A small network was shown many inputs. Here are its activations along a few directions, one row for each input.
In each table, some parts of the input vary, and every possible input appears once, in random order.
A made-up example of a description, with smaller parts first: one of 6 places along a line, together with either a single point or one of 9 places around a ring or (one of 3 separate values, together with one of 8 places around a ring).
Shared parts are said once, and a part with two or three values counts as separate values.

Other details of the inputs shift rows strongly along two fixed directions, in all tables alike. That doesn't count.

Rows:
x1: -15 -78 -32 -28 -116 29 28 2 14 -40 14 11 -40
x2: -62 19 -66 -2 -75 -6 34 28 -52 -4 -26 -15 7
x3: 74 -17 33 -35 68 -34 -3 -19 52 3 -4 -9 11
x4: -2 5 -5 33 12 38 -15 0 -23 4 12 3 -8
x5: -11 -64 -57 -18 -95 8 57 11 -24 -43 -2 -23 -28
x6: -45 43 -11 -9 -5 -27 7 15 -21 27 -36 -8 29
x7: -15 52 31 -22 51 -9 -46 -18 31 40 -5 9 13
x8: -78 -6 -42 28 -73 25 -1 9 -61 7 -22 30 5
x9: -20 46 35 -22 45 -15 -35 -14 49 28 5 10 5
x10: 19 -55 -51 -24 -112 -9 30 13 -18 -30 2 -26 -24
x11: -26 74 43 30 98 -43 -24 9 -19 33 -29 8 37
x12: -35 26 -18 -12 7 16 -7 -8 6 19 -15 24 10
x13: -72 66 15 37 21 -3 -41 10 -43 29 -19 29 15
x14: 20 59 56 -18 75 11 -41 -13 43 33 19 -21 13
x15: 62 -86 -16 -32 -33 10 52 6 35 -43 28 -36 -35
x16: -78 88 -1 41 34 -39 -16 26 -65 32 -24 -6 23
x17: 106 -36 47 7 45 -28 4 -19 41 -31 25 -12 0
x18: -71 35 -61 -9 -73 -23 -3 49 -52 18 -7 -39 0
x19: 30 -70 -75 -21 -114 21 48 24 -25 -28 9 -26 -21
x20: 17 -50 -8 -26 -41 43 18 -3 32 -25 40 -14 -38
x21: -88 87 8 30 37 -61 -27 34 -55 32 -31 6 33
x22: 63 -72 1 3 -28 18 -9 -18 16 -32 25 40 -28
x23: 31 22 31 -18 50 -21 3 9 45 6 14 -39 3
x24: 102 -59 21 8 75 -6 17 -27 27 -14 -6 14 2
x25: 110 -41 48 14 60 50 -16 -25 39 -22 39 8 -19
x26: -118 110 -11 5 54 -28 -5 36 -38 47 -22 -38 29
x27: -30 71 33 20 98 -60 -31 11 -13 37 -19 14 30
x28: 21 35 48 -15 71 21 -14 -29 42 12 -15 14 25
x29: 9 25 20 12 58 -59 -26 2 7 15 -8 10 17
x30: -35 86 41 -8 58 2 -40 3 37 35 18 -21 11
x31: 16 -59 -59 -19 -122 57 20 10 -7 -22 25 -5 -31
x32: -45 35 16 25 -7 -5 -37 9 -25 8 -4 28 6
x33: 36 5 59 -24 34 4 -19 -26 70 -2 11 7 -1
x34: -6 4 -13 20 23 -31 -7 12 -31 10 -18 17 2
x35: 75 -83 0 -33 -51 -12 37 -3 48 -46 5 -10 -20
x36: 124 -53 19 -29 51 24 38 -16 57 -28 14 -26 3
x37: 91 -86 -2 5 -57 33 -9 -7 27 -49 57 8 -39
x38: 8 50 30 23 70 -41 -28 16 -1 18 14 -22 20
x39: -76 -2 -33 -11 -93 17 15 10 -16 -10 13 -3 -30
x40: 18 -85 -85 -25 -101 6 52 13 -20 -36 -14 10 -15
x41: -63 17 -36 38 -74 20 -14 17 -63 -4 3 18 -18
x42: 74 -44 31 5 68 -1 20 -26 18 -12 -14 5 26
x43: 0 -39 -53 19 -76 -10 17 40 -50 -31 21 -12 -20
x44: -95 -3 -79 -10 -71 -23 28 33 -53 2 -31 -3 -6
x45: -56 -22 -47 30 -86 26 -3 13 -61 -7 -19 28 -17
x46: 32 11 20 27 55 -10 10 -5 -12 -1 -12 -9 11
x47: -86 78 -19 37 50 -18 -8 29 -66 49 -23 -20 37
x48: 43 -38 -2 13 -22 -19 16 5 -17 -34 13 -5 -12
x49: 110 -51 55 -34 33 41 5 -45 77 -14 13 14 2
x50: 34 -10 41 -18 39 35 10 -37 48 -14 17 -7 -7
x51: -79 69 -9 43 35 -38 -9 25 -57 33 -51 4 32
x52: -97 84 -2 36 31 -15 -51 11 -51 47 -21 33 14
x53: -43 -62 -70 -24 -99 -23 43 28 -16 -23 -7 -4 -30
x54: 9 13 24 23 62 39 -16 -17 -2 19 14 1 16
x55: -55 1 -70 41 -55 -2 17 43 -78 2 -12 -17 -6
x56: -97 13 -49 -4 -57 -23 26 33 -47 0 -34 -12 4
x57: -98 68 12 0 21 6 -16 3 -8 27 -25 8 17
x58: 53 18 63 19 53 -3 -37 -28 37 -4 31 8 0
x59: 15 16 21 -26 50 -43 -2 -1 43 12 -8 -7 7
x60: 19 0 29 -16 50 43 2 -19 38 -1 26 -15 -8
x61: 83 -88 -13 -37 -64 -8 31 -3 23 -42 -1 -12 -15
x62: 92 -31 42 -23 37 50 16 -47 60 -21 21 5 -2
x63: -25 33 17 26 -5 3 -30 1 -22 1 15 14 -4
x64: 9 -13 -7 -16 -39 -24 24 9 15 -19 4 -30 -13
x65: 24 -6 48 -31 63 6 -8 -34 73 10 17 11 -8
x66: -4 44 27 -18 53 8 -25 -21 30 42 -8 19 19
x67: 82 -74 -3 -29 -68 54 26 -32 36 -34 27 4 -24
x68: -69 2 -43 34 -70 34 3 2 -60 5 -6 13 -5
x69: 42 16 47 23 58 18 -33 -8 19 1 35 5 -2
x70: 6 5 -14 29 15 -8 3 24 -34 -3 7 -14 0
x71: 17 0 -14 -16 -22 -6 28 2 -4 0 -11 -21 8
x72: -7 8 22 -19 53 17 -9 -28 37 11 -3 12 0
x73: 17 44 66 -24 62 -4 -40 -23 47 26 -5 1 18
x74: 8 -74 -58 15 -84 12 47 7 -55 -31 -6 -6 -14
x75: 95 -26 39 -27 70 4 29 -24 56 -15 -15 -3 23
x76: -21 -70 -60 14 -84 38 13 -6 -39 -11 -4 39 -14
x77: 58 -32 47 -31 57 -19 28 -16 63 -16 0 -15 2
x78: -5 1 9 -20 -46 15 -5 -8 26 -10 21 -6 -21
x79: -66 77 -12 4 14 29 -14 13 -17 32 -3 -7 20
x80: 43 -68 -4 -29 -37 -3 53 -6 29 -39 15 -28 -28
x81: -100 72 -19 28 57 -42 -12 16 -62 57 -45 9 42
x82: 16 22 35 31 52 23 -17 -25 -1 6 2 11 4
x83: -78 -1 -59 33 -68 14 -12 12 -64 12 -19 35 -14
x84: -60 -5 -46 18 -87 -13 -34 17 -35 -1 7 36 -18
x85: -23 28 11 23 8 -56 -19 20 -17 5 -14 3 20
x86: 74 -9 51 -27 22 22 -14 -37 59 -8 24 -9 -7
x87: 26 43 37 -20 101 -30 -7 -16 35 43 -22 -3 35
x88: 44 -56 9 8 -54 6 -18 -10 14 -36 22 27 -18
Description of these inputs: one of 2 separate values, together with one of 4 places along a line, together with either one of 5 places along a line or one of 6 places around a ring.
The inputs of x2 and x62 match in every part but the choice among 2 separate values. If x43 is changed in the same way as x2 into x62, which row does it become? -> x69
The inputs of x10 and x86 match in every part but the choice among 2 separate values. If x29 is changed in the same way as x10 into x86, which row does it become? -> x84
The inputs of x57 and x56 match in every part but the choice among 2 separate values. If x82 is changed in the same way as x57 into x56, which row does it become? -> x46
Which other rows agree with x47 in the choice among 2 separate values and the place on the line of 4? List them by row number. -> x15, x18, x19, x23, x26, x36, x38, x43, x55, x70
Change only the place on the ring of 6 in x72. List by row number the other rows that result. -> x7, x9, x12, x65, x66
Change only the place on the line of 5 in x52. List by row number the other rows that result. -> x22, x76, x83, x84

Rows:
x89: 32 -46 -34 1 -43 -3 28 29 -17 -24 2 -14 -8
x90: 53 -40 21 -2 24 29 8 -18 24 -29 24 10 -12
x91: -42 75 2 3 31 -13 -21 14 -2 34 -1 -15 17
x92: -46 57 9 13 34 -50 -13 11 -23 20 -21 -14 21
x93: -47 -13 -35 23 -82 -12 -7 15 -43 -9 1 10 -13
x94: 29 7 27 -5 72 -26 4 3 20 10 -21 5 24
x95: -44 54 19 18 26 -24 -30 0 -16 23 -1 7 19
x96: 25 -32 -30 9 -50 25 1 10 -19 -20 14 8 -22
x97: 20 2 28 3 66 -15 19 7 16 -6 -6 -10 11
x98: 9 -33 -30 1 -57 35 14 -2 -22 -21 5 12 -7
x99: 71 -44 19 -11 13 -26 21 -15 22 -20 10 -8 -8
x100: 46 -38 22 -17 16 22 14 -24 42 -22 21 -6 -22
x101: -64 -5 -52 -8 -84 0 0 22 -21 5 -11 15 -4
x102: 22 3 33 8 61 -5 -21 -22 23 18 -4 17 14
x103: 48 -30 16 -17 -1 29 14 -20 38 -11 10 -2 2
x104: -51 73 6 -1 28 -2 -8 0 -2 33 -15 -7 24
x105: 24 18 54 -12 45 -6 -22 -17 35 4 4 -4 3
x106: -47 58 6 14 40 -8 -30 3 -16 30 -21 27 15
x107: 19 10 34 12 61 17 -7 -15 17 -5 9 13 -4
x108: 17 -50 -25 8 -45 12 3 -4 -7 -15 -4 27 -18
x109: -56 63 16 4 11 -25 -25 12 0 24 -5 0 17
x110: 25 -42 -28 6 -48 19 2 3 -14 -14 22 -1 -13
x111: -33 63 5 16 34 -2 -31 13 -24 26 4 0 18
x112: -41 -4 -61 9 -66 -14 12 41 -54 -5 -15 -20 -2
x113: -56 -4 -50 25 -84 20 7 14 -56 0 -14 13 -11
x114: 56 -45 22 -28 7 18 -3 -23 44 -11 3 9 -11
x115: 62 -32 23 -15 7 22 -5 -7 35 -9 26 -10 -8
x116: 66 -33 16 -14 6 19 2 -8 42 -11 24 -10 -6
x117: -53 60 29 1 17 -22 -31 10 -2 25 -2 -1 15
x118: -53 43 1 12 42 -26 4 19 -20 12 -21 -16 18
x119: 21 14 32 -20 54 -1 -15 -24 39 16 -6 6 5
x120: 58 -37 18 -2 15 30 7 -30 20 -11 13 6 4
x121: -54 10 -53 -5 -81 14 16 12 -34 1 -9 -2 -9
x122: 29 -46 -39 -2 -44 -5 22 13 -18 -21 4 -20 -13
x123: 11 10 36 -17 46 2 -21 -12 35 17 -1 9 12
x124: 58 -50 -1 -15 19 -13 17 -14 21 -15 -9 1 0
x125: -55 7 -45 -1 -89 -14 4 24 -25 -11 0 1 -12
x126: 59 -42 9 10 4 15 -5 -11 14 -10 22 -3 -10
x127: -55 -3 -59 -10 -80 -3 6 20 -20 0 -11 12 -8
x128: -64 -2 -66 -10 -90 -3 7 20 -32 1 -12 13 -15
x129: -46 47 -4 4 44 -37 -11 16 -18 27 -37 -2 29
x130: 30 14 36 2 59 -35 -3 -2 16 -4 -12 -12 18
x131: 10 -40 -16 -17 -61 35 15 -8 -1 -16 1 -3 -16
x132: 16 -40 -12 17 -56 3 1 1 -13 -26 6 16 -22
x133: 20 -42 -19 1 -48 -23 25 22 -14 -32 -5 -2 -6
x134: 30 13 24 -7 57 -15 17 -18 9 17 -8 -12 17
x135: 1 -49 -22 6 -43 22 13 -4 -10 -23 19 7 -19
x136: -55 62 22 -1 25 6 -19 2 -7 35 -11 -5 24
x137: -57 39 13 28 35 -5 -18 2 -17 22 -2 2 7
x138: 26 14 25 -2 62 -10 11 -16 10 9 -15 -16 22
x139: 40 -40 31 -15 15 24 7 -15 41 -19 25 -2 -14
x140: -53 69 12 -1 26 3 -13 -7 -8 35 -16 -9 16
x141: 66 -34 25 3 5 10 -4 -17 22 -30 15 19 -16
x142: 4 -51 -35 -2 -57 12 4 -4 -12 -13 4 22 -10
x143: 68 -35 13 12 12 19 -4 -10 15 -12 17 2 -13
x144: -39 60 19 15 26 -18 -31 6 -19 14 -1 12 17
x145: 34 28 25 -9 51 1 -11 -8 31 13 14 -13 3
x146: -1 -44 -17 -9 -49 21 20 3 15 -24 18 -1 -19
x147: -53 7 -44 -2 -86 -14 3 20 -29 -10 0 2 -18
x148: -51 65 10 2 19 -4 -31 14 -13 36 -5 -16 11
x149: 29 24 29 -9 47 5 -16 -12 28 15 12 -16 1
x150: 60 -28 17 1 15 37 8 -24 16 -18 6 15 -5
x151: -67 61 1 3 26 -10 -7 10 -1 21 -3 -7 8
x152: 63 -43 11 -12 15 19 -3 -19 26 -18 9 25 -3
x153: -44 -11 -57 5 -71 -1 29 26 -52 -9 -27 -12 4
x154: 8 9 45 -10 52 13 -8 -16 34 3 8 -7 -3
x155: -53 -13 -62 -4 -68 -29 18 22 -49 10 -21 5 -6
x156: 73 -38 4 -10 18 -10 20 -7 15 -7 15 -19 -7
x157: -52 46 5 8 46 -35 7 9 -21 27 -9 -14 11
x158: 57 -51 12 -7 32 -3 29 -14 24 -29 7 -14 -9
x159: -51 67 22 2 23 -24 -26 0 -3 25 -8 -5 8
x160: 23 -47 -29 -3 -44 7 41 15 -16 -25 -12 -5 -1
x161: -56 48 13 30 35 -2 -17 5 -20 21 -8 7 2
x162: 15 11 31 14 45 14 -9 -23 9 15 -2 3 15
x163: 4 -38 -24 -12 -44 16 25 -1 10 -28 17 -2 -28
The inputs of x140 and x159 match in every part but one. If x113 is changed in the same way as x140 into x159, which row does it become? -> x132
The inputs of x121 and x128 match in every part but one. If x138 is changed in the same way as x121 into x128, which row does it become? -> x124
Describe the family of inputs behind these rows. -> one of 5 separate values, together with either one of 4 places along a line or one of 5 places around a ring or one of 6 places around a ring
Change only the place on the ring of 5 in x113. List by row number the other rows that result. -> x98, x120, x150, x162
Change only the choice among 5 separate values in x106. List by row number the other rows that result. -> x96, x107, x141, x150
Change only the place on the ring of 6 in x149. List by row number the other rows that result. -> x91, x115, x116, x145, x148
Start at x96 and move only the place on the ring of 5, one step at a time. The first step leads to x143. Which rows follow, in order? -> x126, x110, x111
